fot: 250; -113; 97; 274; -340; -526; -207; -645; -346; 232; -182; -327; 91; 146; -326; 46; 279; 428; 57; -698; -170; 220; 403; 240; 47; 5; 200; 347; 560; 70; 276; 53; 419; 421; -149; -300; 178; -443; -286; 384; -117; -208; 53; -922; 731; -148; -198; 484; 335; 116; -397; -134; 146
fop: 505; 250; -304; 121; 38; 292; 178; 203; 176; -582; 168; 47; 338; -76; -147; -57; -105; -609; -166; 172; -332; -52; -97; -1; 263; 224; 108; 328; -457; -17; 88; 14; -141; 1; 20; 232; 538; 94; -93; -613; -271; -170; 14; 116; 707; 649; 86; 130; -237; -217; 171; -248; -477
rugeg: -297; 225; -127; -360; -304; 41; -476; -17; 50; 155; -179; -50; -130; 61; 38; 174; -155; 314; -43; -61; -464; -318; -282; 96; -253; -120; 259; -232; 290; -115; 367; 148; 29; -83; -188; -84; -130; -244; 366; 163; 145; 333; 148; 89; 634; -459; 32; -285; 420; 65; -114; -134; 118
Nupu: -393; 184; 112; -379; -200; 148; -60; 452; -337; -68; 526; -73; -234; -445; -253; 57; 21; -444; 514; 85; 435; 110; 269; -210; 3; -81; 38; -278; -11; -452; -160; -134; -34; 106; 279; 119; -893; -353; 22; 8; 27; 25; -134; 439; 631; -580; 113; -153; -39; -486; -182; -149; 219
viz: -393; 184; 112; -379; -200; 148; -60; 452; -337; -68; 526; -73; -234; -445; -253; 57; 21; -444; 514; 85; 435; 110; 269; -210; 3; -81; 38; -278; -11; -452; -160; -134; -34; 106; 279; 119; -893; -353; 22; 8; 27; 25; -134; 439; 631; -580; 113; -153; -39; -486; -46; 930; 286
komol: -297; 225; -127; -360; -304; 41; -476; -17; 50; 155; -179; -50; -130; 61; 38; 174; -155; 314; -43; -61; -7; -318; -282; 96; -253; -120; 259; -232; 290; -115; 367; 148; 29; -83; -188; -84; -130; -244; 366; 163; 145; 333; 148; 89; 634; -459; 32; -285; 420; 65; -114; -134; 118
Tob: -475; 156; -15; -133; -380; 203; -582; -19; -78; 318; -143; -61; 59; 13; -215; 137; -155; 406; 91; -21; -100; -96; -243; -186; -428; -136; 253; -284; 345; -184; 315; 230; 121; -168; -224; -221; -180; -350; 431; 133; 446; 336; 230; 22; 669; -415; 46; -282; 320; 105; 482; -142; 160
next: 47; 5; 200; 347 => 560; 70
diff fop: 505; 250; -304; 121; 38; 292; 178; 203; 176; -582; 168; 47; 338; -76; -147; -57; -105; -609; -166; 172; -332; -52; -97; -1; 264; 224; 108; 328; -457; -17; 88; 14; -141; 1; 20; 232; 538; 94; -93; -613; -271; -170; 14; 116; 707; 649; 86; 130; -237; -217; 171; -248; -477 => 25, 263
diff fop: 505; 250; -304; 121; 38; 292; 178; 203; 176; -582; 168; 47; 338; -76; -147; -57; -105; -609; -165; 172; -332; -52; -97; -1; 263; 224; 108; 328; -457; -17; 88; 14; -141; 1; 20; 232; 538; 94; -93; -613; -271; -170; 14; 116; 707; 649; 86; 130; -237; -217; 171; -248; -477 => 19, -166
diff fot: 250; -113; 97; 274; -340; -526; -207; -645; -346; 232; -182; -327; 91; 146; -326; 46; 279; 428; 57; -698; -170; 220; 403; 240; 47; 5; 200; 347; 560; 71; 276; 53; 419; 421; -149; -300; 178; -443; -286; 384; -117; -208; 53; -922; 731; -148; -198; 484; 335; 116; -397; -134; 146 => 30, 70
next: 230; 22; 669; -415; 46; -282 => 320; 105

neku: 88; 256; 117; -114; 49; 859; 65; -97; 281
puvir: -318; 65; -107; -367; -219; 415; 441; 109; 186
fube: -189; 5; 271; 231; 202; -262; 304; 100; -756
Runa: 841; 142; -530; -123; 115; 496; 71; 163; 86
vubib: -96; 104; -271; -17; -443; -20; -298; 330; -489
Rit: -660; -361; 309; -127; 50; 265; -448; -19; -769
misis: 142; -530; -121; 115; 498; -284; 103; 83; 11
next: 142; -530; -123; 115; 496 => 71; 163
next: 49; 859 => 65; -97
next: 142; -530; -123 => 115; 496

gek: 193; 485; -177; -466; -45; -38; 279; 377; 318; 558; 421; -149; -74; 1; -613; 306; -501; -145; 118; -153; 755; 230; 533; -234; -117; -148
takom: 140; -69; -500; 34; -343; -475; -192; 264; 23; -145; 318; -155; 46; 96; -603; -126; -123; 634; -634; -487; 269; -92; 836; 115; -81; 233
Pek: -164; -171; 257; 326; 61; 480; -192; -123; -291; -271; -138; 154; 288; 362; 559; 149; 416; -458; 483; 427; -223; 138; -427; -332; 106; -218
nebeg: -92; -258; -389; -129; -569; -220; -37; 503; -130; 75; -365; -431; 398; 628; -298; 284; 480; -92; -57; 81; 502; 148; 766; -591; 155; -69
bog: -65; -277; 399; 219; 170; -245; 115; -276; -79; -205; -433; 185; -160; -301; 570; -264; -151; -9; 160; 150; -595; -94; -721; 468; -116; -21
senap: -124; -431; -220; 503; -258; -37; -389; -138; -271; -123; -291; 559; 149; 288; 362; 154; 416; 357; -330; -85; -468; -130; 182; -17; 75; 157
pagok: 206; 213; 184; -371; 122; -614; 387; 34; 360; 415; -148; -24; -363; -502; -295; -183; -739; 328; -226; -319; 10; -34; -211; 575; -252; 53
tev: 70; 324; 474; -346; 291; 141; 399; -46; 264; 482; -172; 110; -199; -273; 275; 170; -485; -501; 566; 310; 172; 197; -645; 154; -132; -280
next: -431; -220; 503; -258; -37; -389; -138; -271; -123; -291; 559 => 149; 288
diff senap: -124; -431; -220; 503; -258; -37; -389; -138; -270; -123; -291; 559; 149; 288; 362; 154; 416; 357; -330; -85; -468; -130; 182; -17; 75; 157 => 9, -271
diff nebeg: -92; -258; -389; -129; -569; -220; -37; 503; -130; 75; -365; -432; 398; 628; -298; 284; 480; -92; -57; 81; 502; 148; 766; -591; 155; -69 => 12, -431
next: -123; -291; -271; -138; 154; 288; 362; 559; 149; 416 => -458; 483
diff takom: 140; -69; -500; 34; -343; -475; -192; 264; 23; -145; 318; -155; 46; 96; -603; -126; -123; 634; -634; -487; 269; -92; 836; 115; -82; 233 => 25, -81
next: 197; -645 => 154; -132

tis: 97; -443; -375; -303
ses: 258; -42; -510; -445
mavad: -84; -168; 223; 233
dateg: 337; -315; -866; -759
bom: 238; 637; -45; -51
kuzaf: 121; 758; 307; 267
zuk: 295; 101; -510; -453
vofem: 413; 891; -302; -298
diff kuzaf: 120; 758; 307; 267 => 1, 121
q: 238; 637; -45; -51 => bom

